A small network was shown many inputs. Here are its activations along a few directions, one row for each input.
In each table, some parts of the input vary, and every possible input appears once, in random order.
Descriptions start from the smaller parts, as in this example, which fits no table here: one of 5 places around a ring, together with either a single point or one of 11 places along a line or (one of 3 separate values, together with one of 6 places along a line).
Shared parts are said once, and a part with two or three values counts as separate values.
(in the rows, 128 means zero)

Other details of the inputs shift rows strongly along two fixed directions, in all tables alike. That doesn't count.

Rows:
R1: [161 132 107 172  78 125 155 153 152 121  87 127 129]
R2: [135 114 124 113 130 138 126 136 105 119 122 153 114]
R3: [147 137 120 159 102 127 134 135 175 128 112 118 144]
R4: [129 132 144 100 159 160 108 113  85 103 114 205 136]
R5: [135 107 120 117 132 136 143 121 122 121 114 143 121]
R6: [144 115 120 146 103 117 147 144 123 128 109 136 121]
R7: [135 151 109 150 101 120 127 160 136 134 124 100 136]
R8: [131 110 124  99 160 141 134 124  96  99 117 190 140]
R9: [135 135 143 150 104 138 127 140 120 117 113 142 122]
R10: [ 85 140 140  85 184 115 102  98 135 152 185 104 133]
R11: [130 152 118 129 128 120 127 145 138 125 122 115 139]
R12: [138 122 117 108 135 146 122 137 105 117 119 153 132]
R13: [108 172 105 140 112 104 115 146 155 148 145  55 131]
R14: [130 127 119 165  95  98 140 141 153 143 133  63 115]
R15: [136 127 123 128 121 125 131 147 108 124 125 148 117]
R16: [140 125 125  96 151 147 127 129 108 107 109 173 136]
R17: [161 126 130 151  96 139 130 142 136 125 110 167 122]
R18: [ 66 170 141 128 148 101 106 118 162 155 178  19 134]
R19: [134 134 115  99 142 146 119 129 107 116 114 161 131]
R20: [ 90 108 130  70 192 132 120 101 105 123 162 123 132]
R21: [178 105 131 163  91 135 147 129 143 124  98 167 122]
R22: [129 116 132 142 113 111 136 121 146 151 138 113 120]
R23: [ 97  78 173  61 211 140 123  73  49 114 165 197 113]
R24: [155 132 135 160 103 149 136 138 141  94  80 159 146]
R25: [119 120 123 146 111 104 138 130 155 148 142  49 110]
R26: [137 124 140 149 114 138 142 120 131 117 106 141 129]
R27: [153 136 123 144 108 138 122 140 141 132 121 150 139]
R28: [108 120 151  88 176 152 112 109  74 115 144 181 136]
R29: [134 165 113 153  97 121 112 137 173 147 129  95 136]
R30: [ 31 123 161  84 193  87 110  80 116 174 226  21 110]
R31: [145 106 120 137 105 127 145 138 126 124 103 134 119]
R32: [137 131 120 162 100 117 137 123 176 151 131  94 127]
Description of these inputs: one of 4 separate values, together with one of 8 places around a ring.
Changing only the place on the ring of 8 turns R26 into R24. The same change can be made to R1. Which row results?
Answer: R8
A walk changes only the place on the ring of 8. It starts at R27 and steps to R17. List the rest of the walk in order.
Answer: R22, R21, R32, R3, R10, R29
Change only the choice among 4 separate values in R30. List by row number the other rows that result.
Answer: R6, R22, R31
Change only the choice among 4 separate values in R12. List by row number the other rows that result.
Answer: R7, R27, R28

Rows:
R33: [136 140 129 146 110 131 125 132 146 129 120 121 133]
R34: [ 48 147 131  96 176  89 103 106 140 171 214  10 120]
R35: [ 86 117 142  65 200 127 109  97  86 135 177 145 124]
R36: [134 140 119 139 110 129 127 143 136 125 116 115 129]
R37: [153  99 132 155  99 124 154 130 130 125 107 140 116]
R38: [139 117 136 114 143 145 129 121 104 111 115 186 133]
R39: [138 126 124 119 133 140 127 133 116 115 115 159 134]
R40: [ 73 122 137  62 203 119 106  97  92 143 191 118 123]
R41: [133 139 120 140 112 127 130 142 135 124 116 115 130]
R42: [142 106 128 150 104 118 148 129 137 136 121 118 114]
R43: [154 101 129 152 101 125 153 131 133 124 106 140 116]
R44: [135 139 130 147 112 129 128 131 145 128 119 121 134]
R45: [149 134 124 145 108 137 132 138 139 118 103 145 136]
R46: [171 107 134 113 134 166 135 132  85  90  82 247 135]
R47: [ 83 113 146  66 202 127 111  94  84 133 178 145 124]
R48: [174 120 120 133 110 158 139 147 107  93  71 210 137]
R49: [144 131 125 133 120 137 130 136 127 117 109 151 134]
R50: [135 140 120 141 111 129 126 142 138 127 119 117 132]
R51: [134 158 118 170  86 116 126 144 177 142 121  71 134]
R52: [136 140 126 144 113 130 126 132 148 128 119 120 135]
R53: [103 111 136  64 194 139 115 104  73 121 155 178 125]
R54: [116 161 116 164  94 105 123 143 179 151 139  44 131]
R55: [141 104 131 151 103 119 147 128 136 135 122 116 113]
R56: [115 159 119 165  93 106 123 141 179 151 139  42 130]
What is each input in this table made of?
Answer: one of 4 separate values, together with either a single point or one of 5 places along a line
A walk changes only the place on the line of 5. It starts at R51 and steps to R54. List the rest of the walk in order.
Answer: R35, R40, R53

Rows:
R57: [160 133 123 154  93 144 138 150 132 108  83 152 134]
R58: [152 125 116 125 120 136 137 146 113 113  98 166 127]
R59: [101 125 120  94 160 114 118 121 110 139 159 103 119]
R60: [133 133 114 130 116 124 127 145 124 129 123 124 125]
R61: [111 143 135 131 131 120 118 118 150 143 147  89 133]
R62: [175 120 118 137 106 149 143 151 103  97  75 195 134]
R63: [195 127 126 160  82 161 142 152 124  92  56 230 138]
R64: [112 138 132 131 132 120 117 122 153 141 149  88 134]
R65: [114 102 133  65 188 140 124 115  69 114 146 180 123]
R66: [ 85 100 141  43 215 133 111  98  52 129 180 172 118]
R67: [108 141 127 130 125 120 119 131 135 140 147  82 124]
R68: [145 130 131 125 127 144 124 123 125 125 117 169 132]
R69: [108 143 123 128 125 118 119 131 139 142 146  84 122]
R70: [148 104 127 174  78 114 157 133 153 137 108 105 114]
R71: [132 139 131 137 123 127 128 127 138 128 121 129 133]
R72: [117 144 129 138 128 123 119 121 151 138 142  94 136]
R73: [129 103 131 155 103 103 153 126 154 148 138  76 109]
R74: [115 132 134 116 145 125 122 122 131 132 142 126 130]
R75: [126 145 129 150 111 123 118 129 155 141 136  95 133]
R76: [130 142 128 153 109 121 127 138 156 129 125  97 134]
R77: [179  93 132 174  78 133 161 138 132 120  86 165 111]
R78: [142 143 126 159 102 130 132 140 149 122 108 124 141]
R79: [133 146 130 152 104 123 125 137 149 132 126 109 132]
R80: [106 146 128 134 132 115 120 122 148 140 148  90 133]
R81: [118 100 138 140 125 104 146 110 137 149 146  84 105]
R82: [125 130 117 123 132 126 130 137 116 126 130 120 132]
R83: [110 141 111 126 129 112 126 137 134 141 145  80 127]
R84: [129  97 155  70 194 159 123  97  59  99 127 246 133]
R85: [154 127 127 132 119 146 129 129 133 114 104 173 137]
R86: [111 144 123 140 117 119 122 135 145 134 136  79 129]
R87: [106 143 120 128 129 118 122 128 141 138 143  82 127]
R88: [ 93 100 142  51 209 139 111  94  69 120 165 178 121]
R89: [ 85 122 146  74 195 127 108  88 106 141 179 133 128]
R90: [108 143 124 126 128 116 123 128 141 139 141  83 123]
R91: [121 150 121 149 113 120 122 129 164 144 135  86 138]
R92: [194 116 121 155  86 163 145 160 116  83  50 218 138]
What is each input in this table made of?
Answer: one of 4 separate values, together with either a single point or (one of 2 separate values, together with one of 4 places along a line)
Changing only the choice among 4 separate values turns R85 into R91. The same change can be made to R65. Which row results?
Answer: R82
Which other rows agree with R62 in the choice among 4 separate values? List them by row number.
Answer: R57, R58, R61, R71, R81, R84, R89, R90
Change only the choice among 2 separate values in R68. List by row number the other rows that result.
Answer: R75
Change only the choice among 4 separate values in R90. List by row number the other rows that result.
Answer: R69, R87, R88
Change only the choice among 2 separate values in R74. List by row number the other rows that result.
Answer: R76
Change only the place on the line of 4 in R72. List by row number the other rows that result.
Answer: R78, R82, R86
